cols: M C N D U
[-0.47  2.02 -0.26 -3.48  0.02] -> A
[-0.01  0.84 -0.13 -0.93  1.36] -> J
[-0.27 -8.47  1.15  3.89  5.14] -> V
[-1.36  1.03  3.00 -0.51 -1.35] -> L
[-0.03  2.08 -1.97  0.90  0.05] -> Z
[ 1.06  0.37 -1.09  1.21 -2.19] -> H
[ 0.56  2.21  0.28 -3.34 -2.07] -> X
[-0.47  2.02 -0.26 -3.48  1.68] -> P
[-0.17 -1.89  3.24 -2.19 -0.12] -> R
[ 0.72 -1.89 -0.54 -1.05 -1.90] -> K
[-0.47  2.02 -1.87  0.19  0.71] -> B
[-0.03  2.08 -1.97  0.90  1.96] -> G
both R K:  -> [-1.89]
where: [0.72] -> K, 1
where: [-0.12] -> R, 5
chg R: [-0.17 -1.89  3.25 -2.19 -0.12] -> 3, [3.24]
chg H: [ 1.06  0.38 -1.09  1.21 -2.19] -> 2, [0.37]
chg Z: [-0.03  2.07 -1.97  0.90  0.05] -> 2, [2.08]
down: [ 0.56 -0.47 -0.17  0.72 -0.47] -> M

cols: F Y E W T Q S
[2.22 1.22 0.90 3.63 1.42 0.50 1.79] -> tukep
[1.64 4.45 0.71 2.58 0.77 1.10 0.52] -> fos
[4.01 3.89 1.08 1.81 0.90 0.70 0.28] -> Lukag
[3.69 2.44 0.52 2.57 1.25 0.62 0.74] -> Zed
[3.11 2.46 0.60 2.82 1.23 0.69 0.86] -> fek
[0.66 1.13 1.59 4.21 0.93 0.63 2.46] -> mevo
[0.66 1.13 1.59 4.21 0.93 0.63 0.43] -> kise
[8.55 0.72 0.15 1.08 1.10 0.17 0.28] -> buze
where: [3.11] -> fek, 1
chg mevo: [0.67 1.13 1.59 4.21 0.93 0.63 2.46] -> 1, [0.66]
both fos buze:  -> [1.10]

cols: nodep Zuguk moba Tuvus Datu Gope tebem tegib
[ 1.26 -4.11 -0.37  1.34  1.60  3.51  0.97  1.90] -> Sikog
[-1.05 -1.61 -0.07 -1.46  2.40 -0.25  0.66  7.52] -> buta
[ 0.17 -4.10 -0.25  0.93  1.91  2.80  1.91  3.01] -> niteb
[ 1.18 -3.86 -0.25  0.94  1.14  3.62  0.45 -0.24] -> lotu
[ 0.06 -2.36 -0.24  0.35  1.61  2.06  1.28  2.80] -> Tevob
[ 0.74 -4.19 -0.27  1.27  2.01  4.73  1.59  2.80] -> zun
[-0.10 -0.84  0.01 -1.46  2.80  1.49 -1.27  1.46] -> suko
where: [-4.11] -> Sikog, 2
where: [0.94] -> lotu, 4
both Tevob lotu:  -> [-0.24]
down: [-3.86 -2.36] -> Zuguk
both Tevob suko:  -> [2.80]
down: [-4.19 -0.84] -> Zuguk

cols: Rudol Gari fodev pifuv vuso zer
[-0.53  0.67 -4.65 -2.55  2.16  1.19] -> bira
[-3.17  2.72 -6.72  3.90 -2.87 -4.09] -> kov
[-3.17  2.72 -6.72 -1.97 -2.87 -4.09] -> pesor
down: [ 3.90 -1.97] -> pifuv
where: [-2.55] -> bira, 4
down: [ 1.19 -4.09] -> zer

cols: Gafo gokat legog fumu ter pitug ritav limip saz
[ 0.03  2.60 -0.17 -0.23 -0.61  0.28 -7.95  1.21 -0.93] : mig
[-0.95 -4.88 -0.08  0.59 -1.81  0.04  1.12 -0.86  1.02] : gapi
[-0.44  2.70  0.67 -0.09  1.21  1.22  4.76 -0.20  0.76] : Zuriz
chg mig: [ 0.03  2.60 -0.17 -0.23 -0.61  0.27 -7.95  1.21 -0.93] -> 6, [0.28]
both mig Zuriz:  -> [1.21]

cols: dib tovuk duno Zeto zupop Naz kives Gife firek
[ 4.07 -1.43 -3.66 -1.96  4.15 -1.52 -1.10  4.13 -1.62] = Laso
[ 8.95 -1.61  1.39  0.78  4.78 -4.70 -9.35  7.02 -7.97] = zifis
[ 2.84  1.69 -7.46 -4.73  5.02  0.03  2.88  4.61  1.13] = Nuzu
[ 2.86  1.86 -4.14 -3.36  3.51  0.47  2.01  3.54  2.11] = Pud
[-0.93 -3.33  5.75  3.81 -3.03 -1.18 -3.97 -2.87 -2.53] = subu
where: [-1.62] -> Laso, 9
chg Pud: [ 2.86  1.86 -4.15 -3.36  3.51  0.47  2.01  3.54  2.11] -> 3, [-4.14]
down: [ 8.95  2.84  2.86 -0.93] -> dib
chg zifis: [ 8.95 -1.61  1.40  0.78  4.78 -4.70 -9.35  7.02 -7.97] -> 3, [1.39]

cols: Sagis tova Gafi niver keb fodul muzon
[-0.73  2.31 -8.45  0.81 -2.46 -0.58 -2.45] : zepof
[-0.73  7.67 -8.44  0.81 -2.19 -2.45  5.51] : namol
[-2.58  2.31 -0.31  1.19  6.68  1.21  3.93] : noku
[ 7.68  7.67 -8.44  0.81 -2.19 -0.58  6.75] : fuva
where: [1.21] -> noku, 6
where: [1.19] -> noku, 4
find: [ 7.68  7.67 -8.44  0.81 -2.19 -0.58  6.75] -> fuva
find: [-2.58  2.31 -0.31  1.19  6.68  1.21  3.93] -> noku

